These are the activations of a small neural network, seen along a few directions. Each row is one input.
Each table varies a few parts of the input and shows all the possible inputs, shuffled.
A made-up example of a description, with smaller parts first: line(4) and (point or line(9) or (values(3) and ring(8))).
Shared parts are said once, and a part with two or three values counts as separate values.

Other details of the inputs shift rows strongly along two fixed directions, in all tables alike. That doesn't count.

Table:
R1: 111 -16 -61 -112 -66 67 -238 -186 -135 35 -67
R2: 62 -70 361 -244 724 208 86 -41 527 30 283
R3: 15 -245 73 571 159 -403 662 377 274 -239 242
R4: 65 -109 -219 578 -213 -138 217 313 51 -55 15
R5: -187 220 -507 193 -855 191 -541 -29 -647 -110 -612
R6: 31 -10 -384 112 -448 37 -194 -160 -394 -4 -239
R7: 312 -256 22 636 122 -360 338 113 4 -77 184
R8: -7 -20 255 -558 483 270 -37 5 346 -113 199
R9: -55 -143 69 600 173 -261 310 25 155 -187 48
R10: -163 171 -65 38 -253 160 -214 20 -113 47 -238
R11: -124 374 197 -474 -142 143 -444 -266 -168 363 -255
R12: -87 -32 12 499 24 -316 530 252 137 -230 122
R13: 77 -101 -133 133 70 152 -97 -14 11 -175 -63
R14: -121 95 150 -622 253 239 -227 -14 158 -44 26
R15: 45 220 264 -544 77 328 -431 -193 -50 262 -35
R16: 138 -124 393 -484 621 -66 260 -25 454 29 409
R17: 105 -384 -211 719 19 -431 503 45 -43 -75 236
R18: 74 120 187 -534 46 113 -162 -5 -69 46 102
R19: -26 38 258 -547 327 223 -143 -278 245 254 121
R20: -34 195 4 -136 -319 -196 15 20 -261 92 -144
R21: 101 -307 -112 484 37 -193 132 161 155 -162 89
R22: -240 249 213 -230 146 225 -210 -154 137 91 -116
R23: 9 -154 -299 398 -291 -322 506 216 -212 -81 166
R24: -61 166 178 -394 -35 33 -469 -369 -175 209 -256
R25: 197 -164 504 -208 808 -65 324 -85 601 190 422
R26: -131 125 -211 -167 -356 189 -208 -160 -317 207 -147
R27: -19 119 -480 43 -730 -14 50 103 -513 -74 -200
R28: 8 38 -190 438 -174 -17 121 212 -90 -29 -100
R29: -81 89 -259 -215 -422 141 -266 170 -156 -109 -148
R30: -15 -85 -12 26 211 63 -170 -53 87 -90 -47
Each input here is: values(3) and (point or line(4) or line(5)).
Start at R15 and move only the line(4) part, one step at a time. The first step leads to R25. Which rows follow, in order? -> R19, R26
Start at R7 and move only the line(4) part, one step at a time. The first step leads to R1. Which rows follow, in order? -> R6, R17

Table:
R31: -206 128 93 -813 159 347 -375 17 137 -76 -38
R32: -19 225 -360 -303 -691 348 -659 -110 -611 145 -330
R33: -121 1 91 -732 179 265 -439 -369 -41 186 61
R34: 29 58 223 -795 197 346 -330 -129 143 -21 108
R35: -385 371 -430 -266 -761 396 -641 -141 -510 -77 -511
R36: -160 56 -354 167 -391 -16 98 272 -294 -277 -99
R37: 28 137 124 -809 161 458 -303 -150 88 26 36
R38: 74 129 -138 241 -498 -435 400 143 -324 169 -74
R39: 123 -344 248 402 661 -370 336 -177 368 -32 283
R40: -63 -220 238 111 517 -149 316 97 610 -92 260
R41: 213 -87 -239 803 -277 -255 66 66 -253 -72 -142
R42: 176 -2 520 -79 540 -332 615 24 373 297 412
R43: 47 -98 -356 277 -404 -147 303 147 -281 -248 9
R44: 124 196 -49 296 -506 -355 312 174 -374 181 -35
R45: 28 -91 477 -130 517 -481 613 -96 316 215 434
R46: -76 155 -296 397 -390 123 16 185 -124 -95 -203
R47: 222 -42 -291 809 -240 -177 145 50 -248 -28 -170
R48: -138 169 265 -419 274 448 -571 -320 120 164 -208
R49: 183 -70 -332 460 -333 -57 179 149 -280 63 -9
R50: -192 61 245 -482 253 299 -577 -336 161 111 -216
R51: 89 -290 402 510 611 -221 267 30 489 -29 228
R52: -23 20 197 -527 331 194 -544 -421 131 143 -128
R53: -84 108 -239 393 -424 44 -60 201 -127 -138 -177
R54: -126 190 168 -716 292 450 -293 48 188 -34 31
R55: -45 -318 320 441 615 -269 324 -90 422 -68 217
R56: 185 -411 162 168 499 -307 432 58 399 63 409
R57: -32 106 -285 201 -421 56 3 389 -258 -236 -117
R58: 151 -137 -403 395 -471 -204 367 287 -219 -240 -31
Changing only one part turns R33 into R49. The same change can be made to R45. Which row results? -> R42
What do these inputs look like to the network? -> line(4) and (point or ring(6))
Change only the line(4) part in R54. List by row number the other rows that result. -> R31, R36, R57
List by row number the other rows that have the line(4) part in common with R52. -> R31, R38, R40, R50, R56, R58
Change only the line(4) part in R55. List by row number the other rows that result. -> R48, R50, R51

Table:
R59: -171 163 -10 -347 -116 202 -330 -76 -82 -18 -156
R60: 85 -121 -46 250 63 -71 247 202 107 -139 118
R61: 61 4 -190 404 -365 -283 259 101 -265 8 -69
R62: -16 -175 199 -108 440 -44 198 27 370 -100 257
R63: -101 184 6 -347 -97 284 -349 -45 -75 26 -160
R64: 53 33 200 -446 215 72 -67 -121 79 152 132
R65: 99 -133 228 -188 428 -32 217 39 337 19 291
R66: -82 225 41 -342 -138 213 -283 -89 -117 122 -137
R67: 84 -153 -237 803 -131 -81 -3 51 -88 -120 -172
R68: -100 116 -64 -472 -139 196 -268 -96 -121 24 -80
R69: 47 -184 254 275 429 -318 515 107 380 -14 300
R70: 11 -165 -253 756 -132 -105 -10 -8 -88 -144 -177
R71: -12 135 -360 111 -636 -68 -45 45 -519 7 -222
R72: 44 72 233 -351 178 35 -81 -136 82 177 74
What do these inputs look like to the network? -> values(2) and (point or ring(6))
Changing only the values(2) part turns R62 into R60. The same change can be made to R68. Which row results? -> R65
Change only the values(2) part in R72. List by row number the other rows that result. -> R61
